These are the activations of a small neural network, seen along a few directions. Each row is one input.
In each table, some parts of the input vary, and every possible input appears once, in random order.
A made-up example of a description, with smaller parts first: one of 5 places around a ring, together with either a single point or (one of 2 separate values, together with one of 4 places along a line) or one of 9 places around a ring.
Shared parts are said once, and a part with two or three values counts as separate values.

A family of inputs:
x1: [ 33  -8  -2  -7  20   6  28  46 -29  50 -32  34  -5]
x2: [-14  -8  21  14   7   3 -17 -11  -6  -9   2   4   1]
x3: [-13  -6  -6  12 -16   5 -14   0   4   1 -16 -10  -2]
x4: [ 10  11 -26  -7 -10 -12  14   4   4  -8  -1 -14   1]
x5: [ -9  -2 -13   5 -15   5  -3   2  11  -6 -26 -12   1]
x6: [  8   7 -11  -9  -6 -12  15   2  12  -7   8  -9  -6]
x7: [14  6  3 -9 -3  3  7 -4  5 -6 21  0  1]
x8: [  4  11   8  -4  10   5  -1 -10   5  -1  28  10  -1]
x9: [-12  -7  22   5  18   4 -12 -16  -3  -3  12   1   2]
x10: [-12 -10   6  14  -2   6 -15  -4   2  -3  -8  -5   6]
x11: [ -5   3 -24  -7 -12  -6  11   1   3  -8 -13 -12  -2]
x12: [ -4   3  22  -8  10  -6 -12 -10  -6  -1  25  12   4]
What is each input in this table made of?
> either a single point or one of 11 places around a ring
Start at x6 and move only the place on the ring of 11, one step at a time. The first step leads to x4. Which rows follow, in order?
> x11, x5, x3, x10, x2, x9, x12, x8, x7

A family of inputs:
x13: [  1  -5  21  17  12  14 -10   6 -14  13  -7  16   7]
x14: [ 17  14 -30 -18  -3 -22  26  14   0   3  -5  -8  -1]
x15: [ 20  -2  13 -14  16   6  14   9  -9  21  11  19  -7]
x16: [ 14  10   9 -18  21 -12  20   9 -16  15  16  21  -2]
x17: [-28   7  -5   3 -27   2 -25 -47  24 -57  32 -29   4]
x18: [  1   1 -15   8 -12   6  -6   8   5   2 -33 -14   3]
x19: [ 23   4 -20 -12  -8  -4  23  15  10   6 -11 -13  -5]
x20: [-19 -13 -15  10  -7  -1   3   3   1  -8 -36 -13   0]
x21: [  7   2 -22   0 -21   1   6  17  11   9 -17  -5  -2]
x22: [ 7 -2 14  5  3  9  2 15 -8 19  9 26  0]
x23: [-28   5  28   7   7   0 -39 -51  14 -32  54 -10  -1]
x24: [-15 -22  21  11  18   1 -13   1 -20  10 -12  10   4]
Changing only one part turns x22 into x21. The same change can be made to x15. Which row results?
> x19
What is each input in this table made of?
> one of 2 separate values, together with either a single point or one of 5 places along a line
Change only the choice among 2 separate values in x13. List by row number the other rows that result.
> x18

A family of inputs:
x25: [  9  -3  -8 -14  12  -7  26  15 -11  17  -5  12  -4]
x26: [  3  14   5  -1  -8   4 -12 -20  16 -17  24  -9   4]
x27: [-13  -3  13   5  11  -8 -10 -21  -5 -21  17 -10   6]
x28: [ -1   9   7   9  -8  10 -14 -17  16 -14  26  -7   4]
x29: [ -9   3  14  11  -6  12 -21 -13  15 -13  18  -5   1]
x30: [  7  -2  -2  -2  18  -7  19  14 -20  19 -13  10   2]
x31: [-26   9 -47   5 -37 -11  -7  -9  21 -27 -23 -35   4]
x32: [  7  -6   2   1  -3  13   2  20 -10  26 -18  18   0]
x33: [ 18   3 -11 -14   8 -13  25  18  -9  15  -1   9  -6]
x34: [-13   2   7  -9   6  -7  -5 -22   1 -23  21  -8   3]
x35: [-18  -3  16   8  12  -5 -18 -21  -5 -17  10  -7  -3]
x36: [-19  -9  21  15  -3   4 -23 -19   7 -13   7   0   0]
x37: [ 22   4 -11  -1  -3  12  12  20  -3  23  -1  15  -2]
x38: [  6 -10   4   4   2   5   3  20 -13  22 -24  20   1]
x39: [ -7   9   5  -9   1 -11  -4 -20   5 -26  24  -8   1]
x40: [-16  -6  20  14  -7  12 -24 -14  11 -10  13  -5   3]
x41: [ 16   0  -4   1  -2  12   6  24  -6  22 -11  17  -1]
x42: [ -7  10   7  -8  -7  -7  -5 -20  14 -19  25  -9   1]
x43: [ 10  -5 -37   1 -27   0  24  12  14 -15 -49 -35 -10]
x44: [  2 -10   4  -1  14   1   3  17 -16  24 -26  13   3]
x45: [ 27   8 -13  -8  -2   5  14  19  -3  20  -1   9  -2]
x46: [-21 -12  19  10   9   0 -23 -21   3 -12   7  -5   3]
x47: [ 20   3 -10 -14   0  -9  23  22  -4  19   1   7  -5]
x48: [  2  -3   2  -1  19  -3  10  17 -19  20 -20  13  -4]
Changing only one part turns x45 into x26. The same change can be made to x38. Which row results?
> x36
What is each input in this table made of?
> one of 2 separate values, together with either a single point or one of 11 places around a ring

A family of inputs:
x49: [ 20   9 -53  -5 -28   2  31  29  15   7 -24  -8  -2]
x50: [ 27  11 -34 -33 -14 -20  39  12  14  -5   9 -14  -7]
x51: [ -6 -13  42  12  22  12 -18 -17  -5  -7  27  15   2]
x52: [ 38  14  15 -21  23 -12  33  26 -17  35  21  27  -9]
x53: [-10 -25  11   8  31   4   0  17 -33  22 -44  20   7]
x54: [ 25  -1  -3 -13   6   9  16  39 -22  49 -16  40  -6]
x55: [-16  23  -6  -7  -6 -12 -17 -43  15 -47  42 -22  10]
x56: [-10   6  -1   2 -14   6 -15 -33  20 -41  10 -26  -1]
x57: [-20   2  -9  23 -37  12 -24  -9  28 -14 -23 -32   0]
x58: [ -8 -17  29  27   3  25 -37   1  -7  15  -7  13   8]
x59: [-21 -11 -30  12 -15 -17  13   8  -3  -6 -53 -33  -6]
x60: [-19   2  38  -4  29  -9 -22 -28  -4  -6  58  20   3]
What is each input in this table made of?
> one of 2 separate values, together with one of 6 places along a line
Changing only the place on the line of 6 turns x50 into x49. The same change can be made to x52. Which row results?
> x54

A family of inputs:
x61: [  4  -7  44  20   5  18 -29 -20   9  -7  38   4   4]
x62: [ 20   6 -27 -28  11 -28  44  23  -7  16   3   5 -10]
x63: [ 46  15 -23  -7 -16  18  29  26   8  20 -10   6  -7]
x64: [ 27   1  19 -20  45 -13  38  10 -24  16  13  20 -11]
x65: [ 22  -4 -21  11 -21  21   8  29   3  23 -54  -5  -5]
x66: [-33   3   5  24   6   7 -33 -22  -1  -6   1  -4   9]
x67: [-33  -7  -5   1 -15 -18  -9 -14  10 -28  -7 -18  -4]
x68: [  9  12  -6  15 -21  17 -14 -16  25 -25  10 -26   1]
x69: [ -9   2  -5  22 -17  17 -15 -20  21 -27 -18 -33  -3]
x70: [ 13  15 -18 -21  33 -22  28  12 -29  24   7  20   0]
x71: [-14  16   6  18   0  10 -34 -17   4  -2  30   5  13]
x72: [-26  13  -5  -7   7 -18 -17 -24  -3 -16  22  -1  13]
x73: [ -2  11 -14  -7 -16 -10   1 -20  21 -36   6 -30   1]
x74: [  2 -30  22   0  35  -4  18  19 -29  17 -33  15  -5]
x75: [-14 -12 -14   0  22 -14  13  22 -33  24 -35  13   8]
x76: [ 38  13 -28 -19  12 -14  47  15  -6   5  -7 -12 -12]
x77: [ -8   4  -6   9 -23   7 -18 -10  24 -14  23  -8   3]
x78: [-20   2 -14 -14 -18 -21  -2 -14  18 -26  18 -13   3]
x79: [-38   1   2   7  10 -13 -25 -25 -14 -18  -1  -5   7]
x80: [ -6 -19 -23  -7   1 -19  28  29 -11  17 -41   2  -3]
x81: [-14   1  -5   7 -14  -5  -6 -21   9 -38 -20 -35  -5]
x82: [ 10  17  -6  -9 -17   5  -1 -21  25 -31  24 -25  -2]
x83: [ 12 -11 -23   0   1  -6  31  20 -10   4 -54 -17  -5]
x84: [-14  20   6  -8   2  -4 -17 -23   1 -10  41   3  12]
x85: [ -7   9  -4 -15 -22  -8  -3 -14  23 -20  38 -10   2]
x86: [ -3  -5  -7  10  -4  15 -13  34 -19  46 -34  27   9]
x87: [-27  -7  -6  15 -19   6 -18 -14  20 -17  -5 -16  -1]
x88: [ 12 -25  29  11   7  25  -8  33 -18  38 -29  26  -2]
x89: [-22 -20  42   8  18  -8 -20 -27 -10 -24   4  -6  -3]
x90: [ 38  -3  21  -6  11  25  13  25 -11  34  12  40  -6]
x91: [ 23  16 -11  -6   0  12   8  29 -15  42   8  38   7]
x92: [  4 -12 -18   3 -23   8   3  39   2  37 -41  14  -2]
x93: [-11  -6  32  -6  13 -13 -10 -26   2 -22  29  -3   3]
x94: [  3   0  41  -8  12   5 -13 -29   6 -15  49   5   0]
x95: [ 30   8 -21 -15 -20   6  24  37   7  33   2  26  -5]
x96: [-15 -21  41  24  15  17 -30 -27   1 -12   7  -3  -2]
What is each input in this table made of?
> one of 4 places along a line, together with either one of 4 separate values or one of 5 places around a ring
Changing only the place on the line of 4 turns x76 into x70. The same change can be made to x81. Which row results?
> x79
Which other rows agree with x61 in the place on the line of 4? List them by row number.
> x64, x74, x88, x89, x90, x93, x94, x96
Change only the place on the line of 4 in x69. List by row number the other rows that result.
> x66, x87, x96

A family of inputs:
x97: [-20   4  30   3   6   3 -33 -29   5 -13  38   5   6]
x98: [ -1  -2 -31  14 -24   9   0  19   9   9 -48 -12  -4]
x99: [ 14  -4 -15  -2  -5   6  19  20   1  16 -14   1  -5]
x100: [  5  10  -6 -12  -9  -9   8 -17  19 -26  34 -17   2]
x101: [  8  -5  16   3  22   7   3  16 -21  34   7  33   1]
x102: [ 15   6 -41  -1 -13  -3  22  25   1  16 -34  -9  -5]
x103: [  2  23 -33  -9 -21  -9  13 -13  23 -27  15 -25  -1]
x104: [ 21  -1  14 -17  29  -9  19  26 -27  36  13  40  -1]
x105: [-22  -4 -25  13 -15 -13  -7 -10   8 -24 -33 -31  -2]
x106: [  7  10  15 -11  11  -4  -2 -22   3 -18  40  -3   6]
x107: [ -4  14  21  -6  17  -2 -10 -24   4  -7  55  13   2]
x108: [-32 -13  32  14  22  -2 -27 -19 -12  -5   6   5   4]
x109: [-14  13 -25   2 -33  -5 -11 -18  23 -35   1 -30   2]
x110: [-12   6  24   4  -3  12 -25 -33  10 -24  27  -6   2]
x111: [-20 -13   2  14  -5  -8 -11 -15   8 -23 -14 -22  -3]
x112: [  0 -14  -6  10 -16  12  -4  16   5   9 -30  -3   0]
x113: [ 29  -1   8 -21  22  -5  27  24 -23  26  -1  25  -2]
x114: [ 22  13 -42 -20 -10 -11  41  29  -1  19 -29   0 -10]
x115: [ 17  -9   8  -3  16   5  10  18 -21  23  -8  16   5]
x116: [-11   6   3   6 -21   2 -17 -26  26 -32  21 -21  -3]
x117: [ 25   4 -15 -19   1  -5  37  25  -1  19  -8  10 -12]
x118: [-20 -17  23   8  15  -4 -20 -17 -11 -15  -8  -9   7]
x119: [  0 -12  18  15   3  22 -12  10 -10  17 -21  14   2]
x120: [ -7 -15  26  15  12  12 -20  13 -16  27  -9  27   8]
Changing only one part turns x118 into x113. The same change can be made to x105. Which row results?
> x114
What is each input in this table made of?
> one of 4 places along a line, together with one of 6 places along a line
